x =
[[125 127 133 121 126 124 132 127]
 [126 130 137 113 130 123 143 134]
 [128 125 126 125 121 118 124 123]
 [124 124 133 115 121 115 132 123]
 [127 130 135 118 132 126 140 134]
 [125 129 138 111 130 122 144 133]
 [135 134 116 156 136 150 112 131]
 [127 130 137 114 129 123 142 134]
 [127 129 135 115 129 123 141 133]
 [130 128 123 134 125 129 120 125]
 [129 131 130 131 135 137 133 134]
 [134 135 120 151 137 149 117 133]]
Indices start at 0.
Report the bottom-left entry.
A: 134
Report the top-right entry.
A: 127
The entry at row 2, column 1: 125
Report the entry directly below the smallest entry.
A: 156
The bottom entry of the column that holds the smallest entry -> 151
Report the entry at row 0, column 0.
A: 125
The entry just left of the largest entry: 116
The entry in the bottom-right corner: 133
Report the entry directly above the smallest entry.
A: 118
The top entry of the column that holds the largest entry: 121
The entry at row 2, column 0 -> 128
The entry just left of the smallest entry: 138
The entry in row 0 and column 1 is 127
Report the entry just right of 141.
A: 133
The entry just right of the largest entry is 136
The entry directly above 141: 142
Report the entry at row 0, column 2.
A: 133
The entry directly above 122 -> 126

W =
array([[115, 147, 131, 115, 117, 125, 116, 121, 130, 118],
       [125, 115, 128, 128, 129, 135, 123, 118, 123, 135],
       [143, 124, 113, 138, 134, 142, 144, 143, 135, 128],
       [116, 134, 142, 116, 122, 114, 116, 115, 126, 124],
       [116, 152, 129, 114, 117, 125, 118, 124, 133, 115],
       [117, 139, 142, 122, 123, 108, 118, 125, 119, 127],
       [112, 143, 135, 114, 117, 122, 113, 116, 127, 121]])
Counting starts at 0.
Find the entry in the bottom-right corner.
121
The entry just left of the largest entry -> 116
Find the entry in the top-left corner.
115
Find the entry just left of the smallest entry.
123
Find the entry directly above 133.
126
Find the entry just right of 112.
143
The entry directly above the largest entry -> 134
The entry in the top-right corner: 118
The entry at row 2, column 0 -> 143
The entry in row 1 and column 0: 125
Find the bottom-left entry.
112
Find the maximum.
152
The entry just right of the smallest entry: 118
Find the entry at row 0, column 1.
147
Find the minimum.
108
Find the top entry of the column that holds the smallest entry.
125
The entry just right of 144 is 143
Find the entry directly below 126.
133
Find the entry just left of 138.
113
The entry directly below the largest entry: 139
Find the entry at row 1, column 1.
115
The entry in row 1 and column 2 is 128
The entry directly above the smallest entry -> 125

a = [130, 122, 136, 144, 112, 106, 109, 123, 138, 132, 142, 111, 141]
Find the entry just right of 130.
A: 122
Find the entry just right of 112.
A: 106

X = [[110, 131, 129, 117, 117, 120, 149, 157, 126, 123, 137, 128, 125, 137, 144, 121], [126, 135, 123, 129, 132, 130, 132, 135, 144, 131, 125, 121, 135, 128, 127, 128], [106, 122, 127, 112, 127, 132, 136, 153, 135, 116, 129, 126, 119, 132, 137, 113], [128, 130, 123, 128, 123, 124, 131, 131, 132, 126, 130, 129, 141, 134, 130, 127], [125, 123, 121, 136, 134, 137, 126, 131, 135, 128, 130, 132, 135, 130, 135, 119], [122, 133, 124, 139, 140, 136, 133, 135, 141, 129, 128, 130, 132, 126, 130, 123]]
The smallest entry -> 106
The entry just right of 149 -> 157
Report the entry just right of the smallest entry.
A: 122
The entry just right of the largest entry is 126

M = [[134, 123, 126, 126, 130, 124, 124, 131, 145, 134, 122, 120, 125, 127], [133, 127, 128, 128, 127, 125, 125, 131, 131, 136, 119, 122, 127, 134], [130, 128, 121, 124, 115, 124, 126, 147, 138, 135, 120, 141, 139, 127], [135, 123, 134, 120, 126, 132, 125, 131, 139, 134, 113, 122, 129, 130], [130, 126, 121, 134, 127, 126, 123, 131, 139, 134, 124, 121, 128, 131], [130, 126, 121, 132, 127, 124, 125, 130, 135, 134, 124, 124, 130, 135], [128, 134, 126, 127, 126, 120, 125, 131, 133, 134, 120, 129, 131, 134], [126, 117, 113, 119, 127, 130, 117, 131, 156, 146, 127, 123, 130, 136], [153, 130, 127, 130, 127, 124, 126, 131, 139, 132, 136, 121, 115, 124], [132, 125, 128, 123, 144, 124, 142, 131, 117, 132, 128, 120, 136, 148], [139, 139, 134, 119, 126, 110, 131, 119, 138, 135, 118, 124, 130, 129]]
The largest entry: 156
The 5th entry in reading order -> 130
The entry just left of the largest entry -> 131
The 3rd largest entry: 148
What is the entry just right of the largest entry?
Answer: 146
What is the 3rd entry in reading order?
Answer: 126
